A small network was shown many inputs. Here are its activations along a few directions, one row for each input.
Each table varies a few parts of the input and shows all the possible inputs, shuffled.
A made-up example of a description, with smaller parts first: one of 3 separate values, together with either a single point or one of 9 places along a line or (one of 4 places along a line, together with one of 5 places around a ring).
Shared parts are said once, and a part with two or three values counts as separate values.
In the rows, zero is written as 128.

Other details of the inputs shift rows strongly along two fixed directions, in all tables alike. That doesn't count.

Table:
x1: [231  91 165 194 237  55 189 104 179  94 109]
x2: [164  95 186 178 201  71 175 115 136  38  83]
x3: [180 119  69 120 126 149 157  90 167 181 182]
x4: [176 105  96 138 143 147 122 113 178 180 154]
x5: [ 54 181  87  72  32 185  95 146  88 189 164]
x6: [ 66 150 195  92 110  63 132 159  34  18  92]
x7: [144 115 138 152 147  99 129 139 138 112 114]
x8: [ 24 169 158  99  63 160  68 167  58 115 101]
x9: [182  92  87 138 159 148 137 102 186 178 154]
x10: [ 71 111 186 139 124  96 116 151  83  22  73]
x11: [167 108 222 177 204  41 155 130 104  19  63]
x12: [139 102 133 141 149 114 131 134 144 115 119]
x13: [223 112  82 155 183 134 149  94 215 205 155]
x14: [138 129 183 162 170  80 142 128 117  76  83]
x15: [ 68 158  72  99  54 226  83 138 137 209 165]
x16: [126 143 100  86 125 114 148 128 112 155 153]
x17: [152 145 105 120 113 122 136 113 136 154 162]
x18: [ 78 151 124 114  85 150  88 153 105 142 118]
x19: [ 36 146 156 104  70 171  80 154  64  88 102]
x20: [ 96 140  76  70  79 170 128 124 110 166 175]
x21: [144 129 120 142 128 130 115 134 141 149 129]
x22: [131 128 163 129 127  92 159 120 106  73 124]
x23: [130 118 139 144 140 102 127 141 134 124 108]
x24: [251  94  54 119 187 110 186  76 204 208 198]
x25: [ 67 166  67 100  58 217  86 140 135 232 163]
x26: [142 123 107 126 130 158 113 118 152 167 143]
x27: [158 113 116 144 149 149 141 111 157 138 128]
x28: [ 43 154 197 129  89 131  96 161  64  36  71]
Description of these inputs: one of 4 places along a line, together with either one of 2 separate values or one of 5 places along a line.
- Change only the choice among 2 separate values in x17. List by row number the other rows that result. => x6
- A walk changes only the place on the line of 5. It starts at x25 and steps to x14. List the rest of the walk in order. => x8, x18, x23
- Which other rows agree with x15 in the place on the line of 4? List them by row number. => x4, x12, x22, x24, x26, x28

Table:
x29: [164 105 119 152 150 133 164 107 171 134 141]
x30: [100 122 100 117  77 165 106 125 127 138 150]
x31: [105 154  97 108  78 134 107 135 117 159 152]
x32: [193  93 137 157 188 110 180  85 156 116 140]
x33: [130 141 177 136 153  73 159 122  88  70 110]
x34: [128 145  93 124  97 188  99 111 150 222 140]
x35: [ 61 147 157  96  85 101 107 168  59  79 107]
x36: [164 103 128 147 174  99 129 130 152 152 113]
x37: [ 60 171 158 114  81 119 123 157  79  89 109]
x38: [209 118 122 125 193  83 171 104 157 133 141]
x39: [ 67 133 161  91 100 147 108 144  74  62 105]
x40: [137 154  87 128  98 196  86 131 153 198 160]
x41: [119 115 174 166 178  92 142 143 111  50  68]
x42: [124 106  72 102  96 177 113 128 146 185 166]
x43: [160 112 137 158 171 105 125 129 180 133 117]
- What do these inputs look like to the network? => either one of 5 separate values or (one of 2 separate values, together with one of 5 places around a ring)
- Change only the choice among 2 separate values in x37. List by row number the other rows that result. => x29
- Change only the choice among 2 separate values in x39. List by row number the other rows that result. => x38
